A small network was shown many inputs. Here are its activations along a few directions, one row for each input.
Each table varies a few parts of the input and shows all the possible inputs, shuffled.
Descriptions start from the smaller parts, as in this example, which fits no table here: one of 2 separate values, together with either a single point or one of 9 places along a line or (one of 4 places along a line, together with one of 5 places around a ring).
Shared parts are said once, and a part with two or three values counts as separate values.
In the rows, 128 means zero.

Other details of the inputs shift rows strongly along two fixed directions, in all tables alike. That doesn't count.
These rows show it; all are for the same input, with only those details redrawn:
[109 150 116 115  83  85 190  99 196 104 150]
[102 142 116 116  82  96 193  95 191 106 152]
[133 181 146  79 177  95  96 168 155 121 167]
[134 181 145  80 176  96  96 168 154 120 167]
[120 163 114 111  80  68 188 101 206 100 150]
[134 180 145  78 176  97  97 168 152 119 167]
[135 182 146  78 176  93  97 167 156 120 166]
[128 173 145  81 176 106  99 165 149 123 169]

Table:
R1: [146 138  87 127  53  65 174 146 190 130 118]
R2: [148 147 122 112 130 106  78 218 128 150 135]
R3: [178 142 101 154  76  62 180 101 156 113  65]
R4: [173 136 124 152  64  89 200 101 145 161 115]
R5: [178 152 110 116 141 100  64 181  99 117  94]
R6: [ 72  97 139  97 173 213 113 134  99 146 190]
R7: [ 73  79 115 158  88 191 196  28 109 115 137]
R8: [121  75 113 124 144 190  91 150  79 176 140]
R9: [195 155 134 126 147 110  73 182 126 129  93]
R10: [123 149 136 163  93  94 178  58 151  84  96]
R11: [153 161 129 146  84  80 167  72 195  74 107]
R12: [ 94  56  88 149  61 175 184  89 124 167 117]
R13: [ 86  98 155 151 200 204 110 100  71 123 119]
R14: [ 74  99 143  95 180 203 118 138 101 149 186]
R15: [ 69 106 139  89 174 211 118 134 110 155 182]
R16: [144 166 149 135  82  55 186  71 191 136 162]
R17: [178 155 115 131 144 100  69 186 105 119 102]
R18: [ 92  44  96 154  49 190 191 128 159 147 126]
R19: [ 66  84 128 100 167 209  98 144  92 123 181]
R20: [175 148  94 143  62  62 167 110 158 115  85]
R21: [128 172 147 125  76  64 206  99 206 135 179]
R22: [121 152 123 151  87  99 173  57 155  94 115]
R23: [145 122  95 146  57  77 154 119 165 138 100]
R24: [180 158 136 144 168  90  82 180 110 126  70]
R25: [110  43  99 163  53 177 172 101 146 146 111]
R26: [ 59  66 118 165  89 171 179  55 138 119 143]
R27: [153 173 144 114 187  95  79 126 109  78 107]
R28: [190 167 124 111 155  92  86 175 107 139 100]
R29: [ 86  68 111 110 145 227 117 176  82 191 153]
R30: [ 71  84 163 117 168 197  93 117  80 141 164]
R31: [ 65  87 131 113 168 212 105 149 102 125 188]
R32: [134  81 144 130 146 188 117 149  81 214 165]
R33: [ 67  77 116 174  89 185 191  41 123 106 123]
R34: [150 183 141 119 175  99  73 141 119  84 133]
R35: [ 92 140 121 139  82  89 181 109 198  92 139]
R36: [ 88  98 145 120 185 220 111  95  56 141 153]
R37: [ 83  89 142 112 175 207  93 103  84 149 174]
R38: [142 136 132 103 135 101  89 221 128 146 129]
R39: [165 193 184 114 182 105 105 122 116 150 165]
R40: [147 190 149  97 182 111  88 123 121 119 128]
R41: [151 139 100  99 134 100  73 220 128 129 129]
R42: [172 158 126 135 152  97  73 184 110 131  90]
R43: [120 150 139 142  79  84 175  69 157  81 109]
R44: [169 140 105 164  76  66 178 104 151 116  61]
R45: [172 192 193 119 202  96 115 116 113 144 143]
R46: [128  93 116 125 151 205 108 141  66 172 116]
R47: [127 121  91 138  53  92 174 145 176 139 116]
R48: [132  77 129 140 173 205 118 137  47 165 103]
R49: [ 81  23  77 158  52 194 168  95 103 142 118]
R50: [ 90  42 106 157  51 166 178 102 117 152 116]
R51: [165 148 127 122 134  91  58 190 119 151 118]
R52: [191 168 131 116 169  94  96 166 111 143  77]
R53: [ 80  87 154 110 173 223 105 148 118 135 181]
R54: [152 142 106 113 137  97  77 224 139 131 137]
R55: [ 97 146 136 120  71  75 184 110 198  92 143]
R56: [135 173 154 110 162  98  64 145 131 118 151]
R57: [185 170 126 124 150  92  73 175 106 140  98]
R58: [166 125  92 170  68  75 175 113 153  94  68]
R59: [134 121  88 126  58  88 184 144 180 139 118]
R60: [125  92 125 146 137 199  91 153  59 161 117]
R61: [ 56  55 116 144  92 195 193  39 120 136 155]
R62: [125 178 147  94 170 105  88 166 149 122 166]
R63: [123 145 111 144  76  60 157  85 190  76 135]
R64: [198 149 143 134 164 114  83 179 118 126  74]
R65: [128 143 127 146 109  92 198  47 153  90  97]
R66: [143 186 156 121 167 111  74 133 110 107 132]
R67: [153 188 157 105 200 102  99 115 120 113 108]
R68: [ 74  30  95 176  64 190 176  99 114 156 112]
R69: [128 159 122 139  81  56 159  76 189  99 130]
R70: [ 92  94 144 146 191 207 106 101  66 109 134]
R71: [143 168 129 156 104  63 180  55 168  83  93]
R72: [116 168 121 130  66  64 170 111 207  93 149]
R73: [ 78  79 130 112 169 203  80 116  73 124 165]
R74: [184 161 140 137 156  97  79 178  97 132  81]
R75: [120 144 148 152  96  81 189  59 155  77  88]
R76: [ 93  42  82 170  54 167 169 105 121 137 122]
R77: [ 60  53 123 170 106 217 211  12  91 119 121]
R78: [183 147 118 125 157 100  73 175  95 114  75]
R79: [116  76 138 139 144 203 100 155  46 158 115]
R80: [150 177 134 106 169 100  69 133 113  83 125]
R81: [175 148 119 105 150  86  75 182 124 154 119]
R82: [111  78 141 119 144 208 136 177  88 217 183]
R83: [185 158 151 128 159  82  87 181 102 127  73]
R84: [167 174 171 124 197 111  84 129 135  94 105]
R85: [ 83  62 116 136 147 210 104 193  85 171 145]
R86: [130 135 131 140  80  89 159  79 204  91 127]
R87: [213 172 163 128 172  82 116 165 108 172 110]
R88: [ 80  96 141 102 176 206 100 103  93 158 166]
Question: The inputs of R46 and R52 match in every part but one. If R42 is changed in the same way as R46 into R52, which row does it become?
Answer: R24
Question: The inputs of R83 and R79 match in every part but one. If R67 is changed in the same way as R83 into R79, which row does it become?
Answer: R40
Question: The inputs of R72 and R10 match in every part but one. If R47 is changed in the same way as R72 into R10, which row does it become?
Answer: R44
Question: What is each input in this table made of?
Answer: one of 2 separate values, together with one of 4 places along a line, together with either a single point or one of 10 places along a line
Question: Change only the place on the line of 10 in R35. List by row number the other rows that result.
Answer: R6, R14, R15, R19, R31, R53, R55, R62, R72
Question: List by row number the other rows that have the place on the line of 4 and the choice among 2 separate values in common with R40.
Answer: R7, R11, R22, R33, R34, R36, R39, R43, R66, R80
Question: Change only the place on the line of 10 in R81. List by row number the other rows that result.
Answer: R8, R12, R23, R25, R49, R50, R51, R68, R76
Question: Change only the choice among 2 separate values in R78. List by row number the other rows that result.
Answer: R27
Question: Change only the choice among 2 separate values in R80. List by row number the other rows that result.
Answer: R5
